These are the activations of a small neural network, seen along a few directions. Each row is one input.
In each table, some parts of the input vary, and every possible input appears once, in random order.
Descriptions start from the smaller parts, as in this example, which fits no table here: one of 8 places around a ring, together with either a single point or one of 9 places along a line or (one of 3 separate values, together with one of 4 places along a line).
Shared parts are said once, and a part with two or three values counts as separate values.

Other details of the inputs vary at random and push rows far along two fixed directions, the same in every table; ignore that.

Rows:
R1: [ -4 -27  13  14  -5  -5  23   3  14  31   4 -45  10]
R2: [  3  -5   7  -2   0  -9   6  41   3  16   9 -39  20]
R3: [ -9 -18  -7   9   1 -26  -2 -30  14  14  -2  14   1]
R4: [ 11   9   9 -14   3  31  29  15 -12 -33 -19 -24 -15]
R5: [ -5 -23  -1   4  -4 -22 -19 -24   9  19   7  14 -10]
R6: [ -3 -23  13   8 -15   6  20  15  -2  17   6 -35   4]
R7: [  9  -3  -2  21   2 -11  11  24  13  32  15 -47  23]
R8: [  3 -22   6   4   3   2  32   7  11  16  -3 -39   2]
R9: [  7  -4  12   1  -8  17  26   8   5  31   3 -24  12]
R10: [  2   5   0 -19   1  19 -20 -10 -20 -23   7  32 -14]
R11: [-12   7  -5 -10  -1  16 -18  -8 -13 -31   0  31 -14]
R12: [ -6 -19  -2   8   6 -15  -8 -27  14  34  19  14  13]
R13: [ 10  31   7 -12   6  18  11  46 -14 -29 -18 -19  11]
R14: [-11  12  -6  -6   1  15  -8 -11  -9 -33  -7  32  -7]
R15: [ -5  11  13  -8  -5  42  15  21 -17 -32  -4 -21  -3]
R16: [  7  24 -22  -7   7  -4 -32   2 -17 -34   5  28 -11]
R17: [ -7   9  -3  -5  -2   5  -4 -15 -16 -35 -10  31 -11]
R18: [ -4 -13  -7   3   4  -9  -2 -23   7  19   9  21  12]
R19: [  4  17  -5 -15   8   4  -5 -23  -2 -25 -16  29 -26]
R20: [ -7 -27  -4  10  12 -32  -6 -33  25  29  10   6  -3]
R21: [-10  -1  -4  12  -6 -13  -8 -26  22  28   2  25   3]
R22: [ -8  18  -4  -5  -1  16  -8 -13  -6 -29 -10  34  -8]
R23: [  9  -5  13  -4  -5  -7   0  42   4  18  12 -38  16]
R24: [  3   1   3   4   5  -8  14  38   7  15  -3 -35  28]
R25: [  7  18  13 -13  -9  32  26  13 -16 -27 -23 -23 -15]
R26: [  6 -10   9   3  -6  16  27   8   4  24   4 -25  17]
R27: [ -1  14  -6   7  10 -37 -19  -2  22  29  -2  24  14]
R28: [ -2  13  -4  -9   1   3  -5 -22  -9 -33 -18  28 -16]
R29: [-13 -21   1  18  -2 -28  -8 -29  16  29  12  12   7]
R30: [ 11  24 -16  -9   4  -3 -38   3 -15 -31   8  29 -15]
R31: [ 15  10  -7  19   0  -3  16  28   8  22  -2 -36  20]
R32: [ -1 -25  -3   0   5 -23 -16 -24  14  20   9  14 -15]
R33: [ -2  27  -4 -13  17  -9 -25   8 -10 -33  -1  24   3]
R34: [  4   7 -26  18   9 -31 -19  -9  13  15   6  18  14]
R35: [ -5 -18  -5  -1   2  -8 -12 -19   3  21  16  19   4]
R36: [  0   4  14 -13 -13  43   7  28 -20 -27  -2 -19 -11]
R37: [  5  20  16  -8 -14  33  26  17 -20 -26 -18 -18 -10]
R38: [  4   1  17 -12 -15  34  11  25 -27 -30  -5 -20 -15]
R39: [ -8 -10  -2  14  -6 -23  -3 -28  13  19  -1  22   4]
R40: [ -2 -26  10   5  -9   3  21  11   2  18   2 -40   0]
R41: [ 11  43 -19   0  11  -3 -23  -2  -8 -22 -11  35  -9]
R42: [ -6 -25  -7   1   9 -24 -10 -25  14  17   8  12 -11]
Each input here is: one of 6 places along a line, together with either one of 2 separate values or one of 5 places along a line.
Question: Changing only the place on the line of 6 turns R34 into R7. The same change can be made to R18. Which row results?
Answer: R12
Question: Which other rows does R20 become when the place on the line of 6 takes its other values? List them by row number.
Answer: R4, R8, R19, R32, R42
Question: A walk changes only the place on the line of 5. It starts at R26 and steps to R22. List the rest of the walk in order.
Answer: R39, R28, R4
Question: Which other rows agree with R35 in the place on the line of 6? List them by row number.
Answer: R2, R6, R11, R16, R40, R42
Question: Which other rows agree with R9 in the place on the line of 6? List them by row number.
Answer: R19, R21, R25, R27, R37, R41
Question: Which other rows does R24 become when the choice among 2 separate values takes its other values? List them by row number.
Answer: R34

Rows:
R43: [ 10   8  12  -4  -4  27  25  38  -7   2  -1 -41  12]
R44: [ -1 -11  -3   7   0 -22 -12  -2  13  28  12   1   9]
R45: [  1  -8  -4  11  -2 -23  -8  -5  15  27   6   0   4]
R46: [ -5 -10  -4  11   1 -21  -9  -4  14  26  11   2  14]
R47: [  1 -11  -4   6   4 -26 -10  -3  15  26   9  -1   8]
R48: [  6  29  -5 -17  10  15  -9   5 -16 -38 -10  22  -8]
R49: [ -3  -7  -6  14  -1 -18  -5  -8  13  27   9   4  14]
R50: [  3  19  -8  -3   5  -1 -11  -8  -2 -11  -6  25  -5]
R51: [  9   3  12   1  -8  22  26  40  -9  -4  -5 -50   5]
R52: [  3  -6   7   5  -1   2  16  25   5  13   3 -37  14]
R53: [  7   2  13   0 -10  25  23  41 -10  -3  -1 -48   7]
R54: [  0  26  -4 -11   2  17 -13   6 -20 -42  -7  21 -10]
R55: [  0   7  -7   5   2 -12 -13 -11   8  14   4  21   6]
R56: [  6 -11  17  -3 -14  40  40  22 -12  -5  -5 -52  -8]
R57: [-12 -25   5   7  -5 -13   2 -22  15  28   6   7   5]
R58: [  1  -9   4   5  -3  -4   5  19   5  18   8 -24  13]
R59: [ -6  13   7 -18  -6  31   2  -8 -23 -46 -15  22 -20]
R60: [ -7 -19  -1   0  -1  -4  -9 -26   3   9   9  18  -8]
R61: [ -3  14   6 -19   1  25   6  -9 -21 -49 -19  18 -23]
R62: [ -3   0  -9   5   5 -15 -14 -10   5   8   7  19   9]
R63: [  3  27  -7 -10   4  16  -7   2 -20 -42 -11  21 -10]
R64: [  1  12  -5  -5   1  -3 -20  -4  -7 -14   1  23  -7]
R65: [ -7 -27   0  10  -8  -8   0 -26  13  30  11   4  -2]
R66: [  3  -2  -6  10   5 -21  -2  -9  18  28   3   3  10]
R67: [  1  -4   2  11  -4  -4  10  12   8  17   1 -24  10]
R68: [ -3  -5  -1 -11   4   8  -7 -20 -10 -21   0  21 -18]
R69: [ 10   2  11  -1  -4  19  27  40  -7  -5  -6 -52   5]
R70: [ -4 -16  -3   2   2  -9  -3 -30   7   7   3  15 -12]
R71: [  3  25  -6 -15  10  14  -9   5 -20 -44  -9  20  -7]
R72: [  0  -7  -8  13   5 -23  -2  -9  16  24   4   1  11]
R73: [ -1  13  -9  -3   8  -8 -14  -7  -3 -19  -5  21  -5]
R74: [ -1  10  -7  -7   8  -8 -19  -2  -5 -19  -1  21  -5]
R75: [-10 -11   1   4  -5  -8   1 -30   9   8  -4  19  -8]
R76: [-10 -14   3  -1   2 -11  -2 -26   8   6  -1  19  -5]
R77: [  9  -5   7   4  -3   1  16  25   4  15   0 -39   6]
Question: What is each input in this table made of?
Answer: one of 5 places around a ring, together with either one of 2 separate values or one of 5 places along a line
Question: Changing only the place on the ring of 5 turns R77 into R47. The same change can be made to R73. Which row results?
Answer: R52
Question: Which other rows does R56 become when the place on the ring of 5 takes its other values? List them by row number.
Answer: R60, R65, R68, R70
